These are the activations of a small neural network, seen along a few directions. Each row is one input.
In each table, some parts of the input vary, and every possible input appears once, in random order.
A made-up example of a description, with smaller parts first: values(2) and (point or ring(11) or (line(6) and ring(8))).
Shared parts are said once, and a part with two or three values counts as separate values.

Other details of the inputs vary at random and push rows far along two fixed directions, the same in every table; ignore that.

Rows:
r1: [ 41  37   0   8  -5   3  -6  34 -16 -29  40]
r2: [ 15  12 -59 -30  14 -32 -14  13 -23 -11  45]
r3: [ 18 -48 -26 -60 -20 -29  59  61 -61  49   9]
r4: [ 36  14 -11  21 -25 -31  15 -29  -2  -3  17]
r5: [ 33 -70 -41 -54 -22 -33  64  58 -25  34  15]
r6: [ 16  -1 -25   1 -45  14  14  67 -16   6  22]
r7: [ 24  14  14  -3  -6 -26 -20  17 -13 -28   8]
r8: [-21 -28  50  21   3   8  -4  28  27  -1 -69]
r9: [ -4  14  40  95  14  38  -3 -69  28   0  -7]
r10: [-15  20  44  57  22  40  -9   4  33 -11 -34]
r11: [-19 -58  46  37  -7  16 -35  21  12   9 -65]
r12: [ 32 -31 -17  -9 -18   3  35 -12  -7   6 -12]
r13: [ 40 -53 -42 -59 -37  -2  13  79 -36   4 -15]
r14: [ 13  68 -11 -16  10 -27  -4 -63 -22  23  58]
r15: [-32   5  52  19  58  16 -54 -62  36 -10  -4]
r16: [ 44  47 -12  15 -29  -4  27  12 -47  18  43]
r17: [-40  -1  31  32  46  22 -65 -63  41   6 -10]
r18: [-35 -63  21 -14 -15  38  25  31  17   9 -76]
r19: [ 19  66 -34 -18  15  -9  -1 -26   6 -42  19]
r20: [-44 -10  47   8  51  18 -26 -27  53  14 -40]
r21: [ 24  16 -10 -23  10   1  -9 -10 -16 -40  11]
r22: [ -9  72 -34 -33  10 -29 -14 -38  24 -10  54]
r23: [-29 -84  37 -16  35  17   4  35   1   6 -43]
r24: [ 27 -69  -9 -48 -24 -19  38  34   7  51   4]
r25: [-61   7  26  26  29  26 -49 -74  45   3   1]
r26: [  0  -9 -28 -43  22 -24  24  44  -2  -3   2]
r27: [-61 -60  12   5  16  21  -1   2   8  11 -31]
r28: [  4  79 -22   6 -19 -35 -10 -26   7 -31  29]
r29: [-43 -53  39  32 -22  23 -14  16  14   8 -57]
r30: [ 18  50 -15   4   0  -1   9 -67 -36  -4  19]
r31: [-64 -47  18  -2  24  15  17   8  22  11 -44]
r32: [ 33  67 -24  42  -5   2 -36  -4  -9 -25  49]
r33: [ -2  18 -36 -15 -18  10  -4 -19 -11 -26  17]
r34: [ 25  77  -5  23 -17 -36  -2 -57 -36  -4  38]
r35: [ 16   2 -15 -11 -41   6  35  81  -7   7   6]
Description of these inputs: line(5) and (values(2) or ring(5)).
Q: The inputs of r18 and r31 match in every part but the line(5) part. If r30 is changed in the same way as r18 into r31, which row does it become?
A: r3
Q: Which other rows does r34 become when the values(2) part takes its other values? List them by row number.
A: r4
Q: Which other rows does r15 become when the line(5) part takes its other values? List them by row number.
A: r1, r7, r21, r23
Q: Which other rows does r11 become when the line(5) part takes its other values? List them by row number.
A: r2, r13, r17, r32
